Each row below holds a small network's activations on one input, seen along a few directions.
In each table, some parts of the input vary, and every possible input appears once, in random order.
A made-up example of a description, with smaller parts first: line(6) and (point or line(11) or (values(3) and ring(5))).
Shared parts are said once, and a part with two or three values counts as separate values.

Other details of the inputs shift rows strongly along three fixed directions, in all tables alike. That doesn't count.

Rows:
R1: -13 -25  39 -48   6  -9 -10  -1  32   6  -7
R2: -19 -32  12 -26  -4 -12  19   8 -20  53   6
R3:  30  19 -39  36   5   6  11 -10  -9   4  -1
R4:   5 -23   6 -10  17 -14  -5  39  22  24  49
R5:   5 -20  -9  -7   1  10  10   8  -2  30  49
R6:  31  28 -12 -27  -4  34  -6 -24  10 -39  -5
R7: -16  -3  16   7 -12 -21   9  22   7  41 -11
R8:  37  39 -12  -8   1  33  14 -13   1 -31  -2
R9: -18 -10  12  26 -25  -4 -11 -15 -28   4 -40
R10:  -3 -19  17 -23  13   6  -7  -8  -6 -42 -32
R11: -15 -35   9 -17   1  -9  -6 -14 -14  48  15
R12: -17 -18  11  34 -17  -3   0 -11 -22   9 -22
R13: -2  9  6 12 21 -3  8 20 21 18 28
R14:  16  32  19   0  -6   4 -22 -30  27 -29 -45
R15:  -3  -5  -1  20 -30  -8   6 -32 -20  36 -40
R16:  17  22  -7  41 -12 -19  -7  -3  12   6 -40
R17:  23   9 -15 -24  19  35  11 -15  21 -28  23
R18: -10   7  -7  39 -25  10   4  -9 -17 -13 -36
R19:  -7 -22   1  19 -27 -11  -1  18 -29   4 -23
R20:  3  7 11 18 24 -6  5 13 18 21 30
R21:  12   2  21 -31  40   2 -24  -7  33 -18  15
R22:   8  48 -22 -11   5 -19   2 -25  10 -63  15
R23:  10  32 -16  43  -4   5   3   4  28   1   2
R24: -19 -25   0  -3  23   5  -8  17 -14  -1  23
R25:  25  20 -47  23  -3  12  18   6  -3  -1  -2
R26: -13 -15 -11   6  16   9  -2  29 -13  -2  27
R27:   4  23  14   0  -2  21   6 -19 -12 -49 -50
R28:  17  -2  21 -47  40  23   8 -30   8 -21  13
R29:  -2   0  -3  -5  17  -7 -10  28  23  14  24
R30: -34 -28  45 -81  -4 -44  -1 -42   7 -26   3
R31: -15 -19  -3  22 -29 -14   4  13 -28   5 -48
R32: -11 -36  20  -4   5 -13  -7  -4 -21  -5 -25
R33: -35   9  -3   3 -40 -53   3 -18 -18  11   0
R34:  20   0 -10 -33  18  13   4 -20   4 -23 -17
R35: -16 -33  16 -42  32  22  -8  13   8 -27  40
R36:  10   0   4 -17  15  33 -10   6   5 -51  25
R37:  -2   3  -8 -15 -26  -7  -4 -14 -22  19 -53
R38:  -1 -10  17  -6  14  -5   6  36  18  29  54
R39:  -2  14 -14  24  10   1  -7  18  27  14  32
R40:   1  -2 -17  25   4  13  -5  32 -18  -7  34
R41:   3   8 -23  21 -15  10  12 -16  -8  19  -9
R42:  -8   7  -3  28 -10  10  17  16 -20  -5 -13
R43: -27 -11   1 -12 -29 -68  10 -13 -19   7 -11
R44: -13 -16  -2 -18 -13 -14  -6 -13 -25  38 -28
R45: -15 -32  13   1  13   6  12  36 -18  18  53
R46:  20   9  -1 -24  31   8  -4  14  43 -33   9
R47: -22 -35   4 -33 -10  -7   0   1 -12  47   7
R48:  -9   1  21  27 -29 -24  -9 -17   8  32 -45
R49: -13 -15   2  -7  32 -13 -12  28  21  30  44
R50:  22  11   5 -24  38   8  -8   2  44 -38   6
R51:   9  -8 -18   3  24   6  -3  -5  -9  24  33
R52:  -2  -3 -18  39  22  10  -6  16 -15  -4  33
R53: -15   2 -10  34 -14   9  -3   4 -19  -4 -12
R54:   2   8  -3  35 -37  12   3   0 -19 -16 -29
R55:  20  36 -31  33   1  21  24  -4  -9   4   4
R56:  10  17  -5  12  -8  -9 -14  22  12  14   6
R57: -13  -8  -8   0 -24  -7   0 -16 -20  39 -24
R58:   6 -18  42 -96 -12   0 -24 -41 -10 -19 -66
R59:  35  23 -43  28 -12  12  14   8  -9   0   8
R60:  4 -4  7  3  0  0 -2 20 28 17 36
R61: -19 -26  25 -18 -15 -21 -17  21  11  42  16
R62:  17  36  -2  -8   2  19 -13  -3  40 -37 -13
R63:  -1  55 -30  36 -14 -26  29  -7  -6 -24  29
R64:   2  15 -25  49 -11  25  14  13  -5 -22   4
R65:   4   3  38 -21  10  16  -2 -31  -8 -49 -45
Each input here is: ring(5) and (point or (values(3) and line(4))).
Changing only the ring(5) part turns R42 into R26. The same change can be made to R28. Which row results?
> R51
Changing only the ring(5) part turns R54 into R40. The same change can be made to R41. Which row results?
> R44
Start at R65 and move only the ring(5) part, one step at a time. The first step leads to R32. Which rows follow, in order?
> R52, R9, R12
Change only the values(3) part in R54. List by row number the other rows that result.
> R5, R60

Rows:
R66: -1  4 -1 18  7 -4 -4 23  8 -5  9
R67:  -3 -14  -3  13  12  18  -3  -3 -20 -16   1
R68:  -3  13 -18  50  -4  -5   6   5  -2  28  20
R69: -2  8 -6  9 -8 -1  9 11 -1 -3 21
R70:   5  17 -13  24 -14   4  12   2  -6  17  12
R71:  24   6  18 -37  29  22 -13 -17  29 -36 -18
R72:  13   4 -12 -10  -3  -1   3   0   1  -5   3
R73:  -7   7 -16   9  -1 -14   8   7  -7  -9  20
R74: 12  2 -9 -7 -1  5 -3  8 11 -3 -3
R75:  7  8 -8  6  2 13  1  9  8 15 11
R76:  -8 -13 -15  19  -5  10  12  -5 -37  -3  -2
R77:   5   2 -25   6   4 -11   9  -2  -3   3  16
R78:   -8    2   22  -11  -65  -20  -12  -28  -19   27 -115
R79:   8  10 -11   4   0   7   7   2  -3  13  18
R80:  -1   5  11  10   6   2  -2  10  14 -12  -2
R81:  -5   6  -1   5   5 -10  -8   4   3 -19   5
R82: -7  6  2 25 -7 -9 -1 -7  2  5  4
R83: -2  6 -8  7 -5  1 -1 24  5 -4 14
R84: -20   5  16   7 -54 -31   5 -38 -30  28 -81
R85:   4  15 -10  26 -12  10   6   9   5  19   6
R86:  17  10  29 -32  28  24  -9 -20  30 -38 -14
R87:  7  6 -8 -8  0  5 -6 13  9 -5 -3
R88:  14   9  10 -40  27   6 -17 -18  20 -50 -11
R89:   2 -10 -10  40   6  23   3  17 -19   1  -3
R90:  2  4  7 23  5  4  1  9 13  4 13
R91:  -2   7   4   0  -7   6   0  11  12 -10   3
R92:   3   1 -14  16  -1 -13  -5  -1   0   7  -4
R93: -47 -67  39 -57  16 -36   3   7  -8  37  43
R94:   3  14 -42  46 -10  -9  17   5 -13  33  21
R95:  21  10  23 -35  31  23 -12 -18  27 -36 -16
R96:   3  10  -9  -4   6   0   7 -16  -4   2   6
R97:  -1   9  -2  -4 -15  -7   1   7  -7 -13  -3
R98:  24  10   8 -51  15  21  -4 -24  17 -38  -7
R99: 13  0 -2  3 12  1 -6  7 14 -4 -7
R100:   7   7 -18   1  -2  -3   3  13  -4   2  15
R101:  7  3 -8 14 13 -1 -5 20  9  3  5
R102: -15 -18  21  -6 -52  -3  -2 -24 -53   5 -90
R103:  -5  14 -16  31 -13  -8  15  -6  -7   8  16
R104:   0   6 -23   5   5 -11   6   4  -6   0  15
R105: -41 -69  45 -45   4 -23  -4  22   1  59  41
R106:   2 -13  -4   3   2  32   1  10 -15 -12  -3
R107:  3  8 -9 16 11  0 -3 -3  3 11 14
R108: -39 -67  49 -60   3 -28  -1   6  -8  48  37
R109:   8   5  -7   2   9   1  -6 -10   7   0   0
R110:   5  10  22 -33  21   8 -11 -21  24 -56  -6
Describe the family of inputs behind these rows.
> ring(5) and (point or ring(8))
Changing only the ring(5) part turns R108 into R103. The same change can be made to R102. Which row results?
> R76
Changing only the ring(5) part turns R80 into R110. The same change can be made to R66. Which row results?
> R81
Change only the ring(5) part in R98. List by row number the other rows that result.
> R71, R78, R94, R109

Rows:
R111:  -4  -8  21 -27  28   5   0  -8  24 -20  20
R112: -23 -29  28   0 -40 -36  -9   6 -19  50 -62
R113:   4  28 -60 111  -4 -10  24  41  -8  43  61
R114: -27 -31  22   0 -38 -36 -16   6 -19  50 -65
R115:  37  63 -20  15 -12  27   6 -30  12 -42 -48
R116:  -8  11 -39  89 -10  -7  14  35  -2  49  65
R117:  36  40 -29  22 -14  43  10 -34 -12 -56 -47
R118: -10 -15  -2 -16  16  -6   5  20  11  11  68
R119:  -5 -23  21 -71  33  -7 -14  -8  19 -28  22
R120:  -4 -16  19 -36  31  -2 -13 -12  18 -22  11
R121:  13  10  17 -27  23  20  -4   2  26 -32   1
R122:  -6 -18  31 -72  29  -3  -2  -8  20 -27  25
R123:  29  49 -32  31  -9  13  -2 -20   4 -19 -34
R124: -10 -22   8 -11  34  17   0   4 -16 -15  41
R125: -28 -27  33  -1 -48 -29 -11   2 -15  50 -57
R126:  43  59 -23  16 -11  22   2 -29  10 -42 -48
R127:  -3 -13 -10  -3  19 -14   8  22   5  12  59
R128: -15 -35 -12 -12  26   8  11  24 -15   0  66
R129:  13  19  -1 -10 -11  11  -3 -19   7  -6 -17
R130: -33 -45  27   3 -40 -18  -7   7 -49  45 -60
Describe the family of inputs behind these rows.
> values(4) and (point or line(4))
Changing only the values(4) part turns R121 into R122. The same change can be made to R125. Which row results?
> R118
Change only the values(4) part in R113. List by row number the other rows that result.
> R112, R126, R127
List by row number the other rows that have the values(4) part in common with R129.
> R115, R117, R123, R126
